<72>: [179 146  89 159 100  93 146 171 171  86 172 146 174  94 171 171 139 159]
<98>: [179 145  89 118 100  93 117 121 171  86 174 146 174  94 179 177 161 106]
<53>: [ 88 122 125 138 138 122 122 175 120 117 122 121 115 117 138 138 138 123]
howmany <72>: [146] : 3
howmany <72>: [171] : 4
howmany <53>: [121] : 1
howmany <98>: [174] : 2
howmany <72>: [89] : 1
howmany <72>: [145] : 0
howmany <53>: [138] : 5

<96>: [137 183 111  75 143 180]
<100>: [130 159  88  72 156 105]
<37>: [170 119 105  75  93 173]
<35>: [150 182 176  77 182  97]
<138>: [ 74 130  98  74 174  98]
<78>: [151 155 104  86  76 151]
howmany <35>: [182] : 2
howmany <138>: [99] : 0
howmany <78>: [76] : 1
howmany <78>: [151] : 2

<115>: [112 141 147 134 137 156  90]
<166>: [141  77  97 149 120 156 154]
<80>: [142  85  88 138 125  94 158]
<7>: [143  86 101 143 122 148 148]
<79>: [138  86 109 149 119 146 146]
<137>: [142 118 122 110 116  93 160]
<14>: [161 122  95 145  95  95 161]
howmany <14>: [94] : 0
howmany <14>: [95] : 3
howmany <7>: [143] : 2

<116>: [ 70 127  69 131  69 131 118]
<101>: [128 128 130 130 121 128 127]
<82>: [127 113 112 119 107 131 127]
<20>: [120 130 112 119 130 134 120]
<17>: [129 128  69  85 121 130 127]
howmany <116>: [118] : 1
howmany <101>: [127] : 1
howmany <20>: [119] : 1
howmany <101>: [121] : 1
howmany <116>: [131] : 2
howmany <116>: [69] : 2
howmany <20>: [112] : 1

<64>: [146 177 124 178 160 141 177 142 161 135  62 156 165 125 169 179 171 172
  63 140  72 186 142 154 167 156 155 157]
<129>: [132 136 141 133 136 139 132 108 141 106 129 141 134 139 111 113 117 134
 133 125 140 115 146 146 138 138 141 139]
<9>: [ 92 119  97 141 147 102 147 155 108 149 117 155 108 144 140 145 141 147
 120  93 104 138 116 107 111 107 109 107]
<135>: [154 137 159 122 119 158 118  85 145  95 119 128 149 113 109 110 117 117
 117 155 138 127 128 155 144 155 143 151]
<182>: [146 177 124 178 160 141 177 142 161 135  62 156 165 175 169 179 171 172
  63 140  72 145 142 154 167 156 126 157]
<89>: [122 126 122 126 125 119 122 129 123 134 140 132 126 127 131 128 122 126
 139 128 134 121 129 129 122 119 124 121]
<181>: [132 132 128 129 126 129 128 126 132 126 119 127 133 130 130 130 130 128
 119 130 121 131 130 131 132 131 131 131]
<148>: [137 111  83 102  73  84  97 179  95 175 130 171 107 168 177 161 129  88
 113 165  99 144  75  93  98  86  86  89]
<51>: [137 111  83 102  73  84  97 179  95 175 130 171 107 168 177 161 129  88
 113 180 119 136  94 171 121 118 111 118]
howmany <89>: [127] : 1
howmany <129>: [146] : 2
howmany <51>: [107] : 1
howmany <89>: [129] : 3
howmany <89>: [134] : 2
howmany <51>: [171] : 2
howmany <129>: [141] : 4

<70>: [144 143 133 109 123 132 138 132 111 128 134 118 117 143 141 104 108 115
 139 132 151 122  99 109 109 129 133 147 144 130 122 119 122 127 131 139
 126 148 130 128 127 132 148 141 127 110 133 109]
<46>: [135 141 129 138 131 122 122 111 134 126 119 131 131 137 149 115 133 123
 141 125 122 120 128 143 141 147 125 114 132 125 118 113 133 159 110 129
 127 109 136 113 123 140 109 115 123  99 136 119]
<139>: [135 141 129 138 131 122 122 111 134 126 119 131 131 137 149 115 133 123
 141 125 122 120 128 143 141 147 112 114 132 125 118 113 133 159 110 129
 127 109 136 113 123 140 109 115 123  99 136 114]
<84>: [135 141 129 138 131 122 122 111 134 126 119 125 131 137 149 115 133 123
 141 125 122 125 128 143 141 147 125 114 132 125 118 113 133 159 110 129
 122 109 136 122 123 140 109 115 123  99 136 121]
howmany <46>: [126] : 1
howmany <84>: [114] : 1
howmany <70>: [109] : 4
howmany <84>: [122] : 5

<99>: [137 117 115 114 132 109 135 141 115 141 124 101 140 125 108 111]
<45>: [176 130 150  93 110 137 132 123 130  77  95  61  98  84 118  72]
<25>: [101 143 155  95 120 150 115 138 151 137 106 115 121 157 128 146]
<133>: [119 154 153 146 101 113 120 136 119 144 143 127 152 139 119 108]
<165>: [129 117 119 117 124 116 133 140 115 146 117 109 139 124 109 113]
<132>: [147  79 132 107 157 147 113 103 142  91 118 114 161 114 161 103]
<15>: [101 146 153  92 115 148 118 133 148 135 105 112 120 150 126 144]
howmany <132>: [114] : 2
howmany <132>: [103] : 2

<124>: [109 132 152 111 139 133 120 151 151 115 132 111 151 113 147 114]
<128>: [128 135 113 142 103 116 143 129 130 123 131 127 107 140 118 141]
<22>: [159 126 148 103 154 170 116 123 141 120 135 148 143 135 159 114]
<81>: [178 120 107 142 147 142 120 118 119 147 102 154 145 139  99 143]
<31>: [110 148 141 141 104 160 153 155 169 121 160 114  88 132 139 130]
howmany <22>: [159] : 2
howmany <124>: [114] : 1
howmany <31>: [130] : 1
howmany <124>: [132] : 2
howmany <81>: [147] : 2
howmany <128>: [130] : 1

<12>: [ 73 123 137  97  73 128]
<36>: [152 132  78 144  95 109]
<92>: [147 103 104 103  74 120]
howmany <12>: [73] : 2
howmany <92>: [119] : 0
howmany <92>: [103] : 2
howmany <36>: [78] : 1

